These are the activations of a small network on made-up records, seen along a few directions, one row for each record.
After each row come some of the record's fields: Furu, Sitik, Votug, Muzir, Duna.
Not every record has every field; a missing one is written missing.
The largest differences between rows may come from other fields.
Random noise pushes rows far along 8 fixed directions. That doesn't count. These rows show it; they differ only by the noise:
[ 244 -402  -54  -72  132  366   78  310   85    3  217  388 -504 -536
  -70   -4 -412 -108  439 -284 -435 -460  -47 -133  268  -67  138   -1
 -401]
[-159    5  277  150  233  106   53  166 -268 -165  203   31  -93  -43
   58   55 -198  -32   14  101 -120   82  -93   97 -186  -60  144  -30
  -63]
[-187 -267  572  266 -148  742  191   28 -364   78  -61 -240 -278  189
   13  -42  -10 -512  345 -311 -266  487 -103 -248 -285 -307  743  -36
  332]
[ 111 -317 -344   76  205  286 -172    9  -96  157   70  149 -177 -747
  -79   23  -19 -148  280 -199 -230  -33  109  -81   67 -455  289 -244
 -279]
[ -46  123  -71  240  -75   88   67  144   -3  -20  298  -86  -52 -145
 -130   92  -87  -22   45  -32 -148  -33   75 -172 -143  119  -55 -164
 -112]
[  66 -441 -106  161    3  281  166 -183  356  120  -94   77 -419  -19
  104 -232  140  -45  141 -332  -88   29  162 -137   21   -3    8  232
   69]
[-225 -260 -197  -17  -46  -39  440   36  470  -39   96  -10  149  493
  210 -112  221   44  186  -82   63  194  334 -101 -449 -210 -520  196
  237]
[ -97  430 -314  258  148 -313  -53  276   19 -245  552  -29  138 -423
 -264  230 -182  386 -159  296 -136 -266  198   10 -109  301 -479 -323
 -406]
[  68 -233  160  -23  130 -251 -172 -272   52  156 -356  256 -168  344
  487 -193    9   -8 -331  -54  395  340 -303  413  182 -107   12  160
  395]
[ 344 -309 -186 -139  145   24  -59  247  229   24  151  521 -467 -490
   23  -19 -440   84  202 -198 -239 -529 -117   56  468   84 -132   -5
 -375]

[-191 -400  490   31  285  620  162   86 -119 -181   13  -82 -317  -77
  -65 -132  -69  -17  314  -73 -421  -96  118 -167 -147 -133  500  263
 -111] -> Furu is b1, Sitik is l2, Votug is m2, Muzir is w2, Duna is missing
[   2   92  606 -140   75  -38 -116  266  -84 -214   62  124 -135  160
  -42   48 -509  257  -76  153 -217 -275 -251  160  364  298  100   13
   15] -> Furu is b1, Sitik is l2, Votug is m2, Muzir is w1, Duna is missing
[-157    5   27  130  137   83  202  288 -170  -66  481  110  -47 -278
   -6  155  -85  -22  189  -14 -222   32  -14 -135 -215  -96    1 -178
  -59] -> Furu is b1, Sitik is l2, Votug is m2, Muzir is w1, Duna is v4
[-135  415  -82  -42 -104 -283  -98   92 -116   54  246 -302  615  272
  -14  149  -50 -108 -185  330  104  -32   -5 -127 -448  -40  -85  -89
  -60] -> Furu is b1, Sitik is l1, Votug is m1, Muzir is w2, Duna is missing
[-266 -119  132 -275  -42  -77  134  142  -88    5  -86  -19  498  524
  229   97   75  -90  212   59   97  444   52  114 -321 -642  -75 -147
  391] -> Furu is b1, Sitik is l2, Votug is m2, Muzir is w1, Duna is v4
[-156  103  111  -83  -89  -40 -141  150 -126   -1   67 -184  417  127
  -56  201  -96  -96   71  143  -19  261   84  -21 -131 -374   51 -383
  201] -> Furu is b1, Sitik is l2, Votug is m2, Muzir is w1, Duna is missing
[-383 -210  607  140  263  539  167  346 -141 -291  298 -138 -191   30
 -124  142 -364  -81  307   71 -531  190  168  -72 -155 -222  243 -223
   90] -> Furu is b2, Sitik is l2, Votug is m1, Muzir is w1, Duna is v2
[  70  -28  -47  186 -191   33   10 -203  248   51 -118 -126 -227   22
 -134 -183  129  259 -122 -129  -15  -94  136  -88  193  339  -10   83
   92] -> Furu is b2, Sitik is l1, Votug is m2, Muzir is w2, Duna is missing
[  -2   11  313  -10   12  214 -221 -118 -340  -23 -342 -184   -9   74
  -77  -27   36 -118  -38   24    7  227 -151  128   45 -111  500  -22
  104] -> Furu is b1, Sitik is l1, Votug is m1, Muzir is w1, Duna is missing
[-169  391  571  185 -209  338  288  374 -464 -144  509 -244    1   82
 -237  175 -299 -216  139   34 -338 -227 -238 -402 -266  375  418    9
 -125] -> Furu is b1, Sitik is l2, Votug is m2, Muzir is w2, Duna is missing
[-121  -42  201  213  400  175  177  161 -103 -198  513  141 -340 -411
  -25    1 -154  177   42   54 -356 -365   21 -159  -98  314  130  208
 -371] -> Furu is b1, Sitik is l2, Votug is m2, Muzir is w1, Duna is v4
[ 135  196   74 -505 -131 -369  199  194 -240  246  123  252  534  714
  595   79 -199 -692  -54  120  450 -175 -593  -64 -485 -158   12  452
 -110] -> Furu is b1, Sitik is l1, Votug is m1, Muzir is w1, Duna is v1
[-224  -38  108  229  225  243   30  -91 -168 -115   53  -87 -119 -250
  -58    3   94  -27   48   61 -173  269  146   20 -123 -134  156 -103
   41] -> Furu is b2, Sitik is l2, Votug is m1, Muzir is w1, Duna is v2
[  86   53  114   25 -277  -13  285  122  277  -94  -42   37 -176  547
   57  -26  -78  -20   22 -111   53 -120  -17  -65  -38  453 -353  249
   31] -> Furu is b1, Sitik is l1, Votug is m1, Muzir is w1, Duna is v4
[  46  -36   24  218 -158  202  141  134  398 -127  122  -35 -400   44
 -230   24  -95  112  110 -172 -216  -81  216 -140  228  438 -314 -110
   84] -> Furu is b2, Sitik is l2, Votug is m1, Muzir is w1, Duna is missing
[  14 -185 -389 -576   -1  -31  526  471  148  -34  418  225  494  113
   83  157  -75 -322  643  -17 -129 -455  147 -335 -525 -491 -373  194
 -431] -> Furu is b1, Sitik is l2, Votug is m2, Muzir is w1, Duna is missing
[ 173 -271 -611  -68 -124  108    0   -5  355  296  122   62   96 -332
  -54   10   97 -275  301 -260  -52  -69  262 -314  -43 -394 -141 -189
 -107] -> Furu is b2, Sitik is l1, Votug is m2, Muzir is w1, Duna is missing
[-182 -291  -50  212  876   -5 -233 -464 -244 -190 -219   13 -101 -452
  163 -201  311  151 -274  252  162  257  185  442 -169 -396  254  243
 -218] -> Furu is b2, Sitik is l1, Votug is m2, Muzir is w1, Duna is missing
[ 246 -209 -475  154 -303  255 -104 -323  258  584   49 -158 -111 -518
 -165 -159  228 -284   90 -397  -63 -122   66 -525  131  -52  354  -65
  -24] -> Furu is b2, Sitik is l2, Votug is m1, Muzir is w2, Duna is missing
[  27  100   12 -119 -566  -56  -19  143  412   57  -45 -231  247  371
 -237   83  -98  181  119  -71  -87  -15  207 -230  219  101 -300 -316
  337] -> Furu is b1, Sitik is l2, Votug is m2, Muzir is w2, Duna is missing
[-151 -172 -207  -92  281  393  213  305 -391 -279  151  -57  181 -501
 -241  142  104 -231  659   -2 -296   93  290  -75 -503 -726  194 -155
 -424] -> Furu is b2, Sitik is l1, Votug is m2, Muzir is w1, Duna is v4
[ 155   98   12 -134 -236 -493 -282 -107  329  122 -253   27  116  437
  113  -71 -103  230 -341   83  303   28 -110  187  365  196 -365  -55
  359] -> Furu is b1, Sitik is l1, Votug is m1, Muzir is w2, Duna is missing
[-358  110 -418  314  178   85   17 -294 -305 -182 -172 -293  218 -467
 -252   13  741  320   72   76   14  614  471  145 -324 -452   20 -257
   60] -> Furu is b1, Sitik is l2, Votug is m2, Muzir is w1, Duna is v4
[-111 -469 -233  -75  626   93  258  -66  351 -377  -22  193 -194 -213
    6 -217  146  433  193  112 -212 -371  513  166 -114  -89 -349  481
 -450] -> Furu is b2, Sitik is l1, Votug is m2, Muzir is w1, Duna is missing
[ -36  -51   91   52  -33   86  275    1   79  122  367  -34   17  218
  207  -28  -42 -367   -7  -57   34 -193  -84 -344 -395  173   69  335
  -77] -> Furu is b1, Sitik is l2, Votug is m2, Muzir is w1, Duna is missing
[ 323  335 -390 -215  -56 -730 -418 -122   16  406   31  106  527  221
  338   70 -117 -287 -546  225  614 -248 -388   70  -18   47 -242   31
 -155] -> Furu is b1, Sitik is l1, Votug is m1, Muzir is w2, Duna is missing
[ -72  -50 -279  -37   60   69  157  -46  -82  164   17 -157  382  158
  182   57  228 -494  116    9  233  167   93 -158 -573 -401   45  118
 -131] -> Furu is b2, Sitik is l2, Votug is m1, Muzir is w1, Duna is v1
[-146   38  381  -37 -227    5  152  -34   59 -197 -266 -171  -73  373
 -154 -134   71  346    8   26  -96  167   53   97  134  136  -42   77
  358] -> Furu is b1, Sitik is l1, Votug is m1, Muzir is w2, Duna is missing
[  93 -128  -22 -391  391 -518  -64 -178 -302    2 -488  594   83  292
  682 -151  123  -52 -253  139  615  263 -498  759   16 -377  -96  392
  164] -> Furu is b1, Sitik is l1, Votug is m1, Muzir is w1, Duna is v4
[-273  158  156  -58 -114  160   91  350 -127 -230  143 -189  286   57
 -304  248  -95   35  321  141 -268  306  220  -20 -106 -336 -110 -512
  203] -> Furu is b2, Sitik is l2, Votug is m1, Muzir is w1, Duna is missing
[-126  -66  -55 -177  244 -308 -144   76  -18  -66  129  140  237 -328
   13   -9 -126  393  -28  218  -16  -13   19  238  150 -295 -131 -217
   58] -> Furu is b1, Sitik is l2, Votug is m2, Muzir is w2, Duna is missing
[ -12 -333  -40 -396   24 -141 -145  -22  185  108 -323  167  165  161
  163 -107   25  165  111   -6   56  153   13  233  206 -496  -35  -62
  362] -> Furu is b1, Sitik is l1, Votug is m1, Muzir is w2, Duna is missing
[ -60 -138   53  -80 -102  417  338  383  266 -361  155  -14 -190  -89
 -383   70 -110  115  600 -108 -538 -181  412 -246   22    8 -265 -100
 -123] -> Furu is b1, Sitik is l1, Votug is m1, Muzir is w1, Duna is missing
[ 124   64 -576  215 -154  189  230  -45  -94  297  294 -125  109 -283
   -8   16  295 -560  161 -210   99  -95   47 -483 -578  -63  182  105
 -342] -> Furu is b2, Sitik is l1, Votug is m2, Muzir is w1, Duna is v4
[  24 -344  446  128  169  526  434  -11  131 -485 -300   71 -817  139
 -104 -266  -32  160  298 -221 -332 -183  117  139   98  460   28  589
 -151] -> Furu is b1, Sitik is l1, Votug is m1, Muzir is w1, Duna is v4

Here are new rows. What are their fields?
[-119 -182   36  115  407  -61 -361  -51  190  -60   79   55 -214 -464
  -91  -36 -217  475 -197  205 -214  -65  182  190  414  -39  -74 -250
   -9] -> Furu is b2, Sitik is l2, Votug is m1, Muzir is w2, Duna is v2
[ -39   -5  -59  230 -219   35   77 -108  458  172  175 -220  -77  310
   23  -25   10  -82 -168  -35   16   20  218 -317 -101  314 -265   43
  114] -> Furu is b2, Sitik is l2, Votug is m1, Muzir is w1, Duna is v2
[  11 -204  131 -186  412  -22  -58  135 -242   21  204  228  114 -103
  292   72 -299 -328   42  127   12 -164 -194   64 -202 -354  218  140
 -266] -> Furu is b1, Sitik is l2, Votug is m2, Muzir is w1, Duna is missing
[-383  -98   58  286 -314  517  282   81  345 -264   70 -449  -64   56
 -526   47  267  334  448 -146 -551  327  776 -369 -103  -83 -211 -345
  310] -> Furu is b1, Sitik is l2, Votug is m2, Muzir is w1, Duna is missing
[   9 -172 -565 -490  166 -302  404  367  403   98  557  266  499  -40
  173   -2 -155  -35  272  126  -40 -766  140 -283 -416 -208 -524  340
 -511] -> Furu is b2, Sitik is l2, Votug is m1, Muzir is w2, Duna is missing
[ -65  -79  436 -118  119   41   96  -70 -139 -128 -129   25  -70  401
  168 -112  -23   -8  -63   43   58  -21 -116  108  -24   76  192  355
   42] -> Furu is b1, Sitik is l2, Votug is m2, Muzir is w1, Duna is missing
[ 349  -82 -547 -135 -280   17 -271  -70  137  404  -71  166  -38 -655
 -183  -22   95  -65  182 -305  -92 -152  -44 -226  432 -203  119 -322
  -35] -> Furu is b1, Sitik is l1, Votug is m1, Muzir is w2, Duna is missing
[ -47  122    0  264  547 -230 -304 -300 -600  127   55  184  -10 -315
  404    9  147 -148 -524  231  360  221 -341  310 -187 -108  384  119
 -192] -> Furu is b1, Sitik is l2, Votug is m2, Muzir is w1, Duna is v4
[-267  -98 -232  157  197 -140   33 -265  453 -162 -121 -185  132  219
   15  -80  325  302 -154  129  106  333  531  168 -169  -88 -522   -1
  202] -> Furu is b2, Sitik is l2, Votug is m1, Muzir is w1, Duna is missing
[-142  -24  169  263  403  -61 -292 -139 -260  -16   42  141 -207 -328
  179   52  -16  157 -304  144   67  371 -107  319  134 -133  169 -225
  140] -> Furu is b1, Sitik is l2, Votug is m2, Muzir is w1, Duna is v4
[-146 -167  408  143  348   53 -152 -286  -77 -314 -437  -83 -282  162
    2 -165  128  328 -231  154   62  380  100  449  180   56   79  142
  267] -> Furu is b1, Sitik is l1, Votug is m1, Muzir is w1, Duna is missing
[  86  -42  -39  194  233 -161 -278 -308  -15  175   30   50 -126 -216
  169 -122  -32  -51 -380   44  172   47 -119  121   90   54  167   63
    0] -> Furu is b2, Sitik is l1, Votug is m2, Muzir is w1, Duna is missing
[-287 -161  474  220  254  578  283   58 -298 -225  116 -339  -49  193
  -52    2    8 -416  260   35 -279  131  153 -247 -591 -171  449  271
 -114] -> Furu is b1, Sitik is l1, Votug is m1, Muzir is w1, Duna is missing
[ 103   36  140   53  -86  110    1  125   70   82  245  -16  -84   12
  -45   51 -299 -145    9  -43 -158 -300  -87 -249   35  233   88   63
 -158] -> Furu is b1, Sitik is l2, Votug is m2, Muzir is w1, Duna is missing
[ 142   87 -273 -385 -311 -105 -177  285  144  129  -20   69  380 -121
 -185  178 -162   31  295  -48 -154 -184   48 -136  237 -317 -161 -386
   -3] -> Furu is b1, Sitik is l1, Votug is m1, Muzir is w2, Duna is missing
[ -84  -10   41  120  212 -187 -320 -200  -71  -39 -312   36  -34  -13
  149  -32  225  267 -308   98  289  471  -29  390  146  -99  -20 -206
  305] -> Furu is b1, Sitik is l2, Votug is m2, Muzir is w1, Duna is v4
[  90  -24 -190   57  -50  171 -476  -63 -289  220 -141 -126  128 -562
 -221  199   43 -213  124  -80  -84  300   77  -64  189 -532  415 -605
   -6] -> Furu is b1, Sitik is l2, Votug is m2, Muzir is w1, Duna is missing
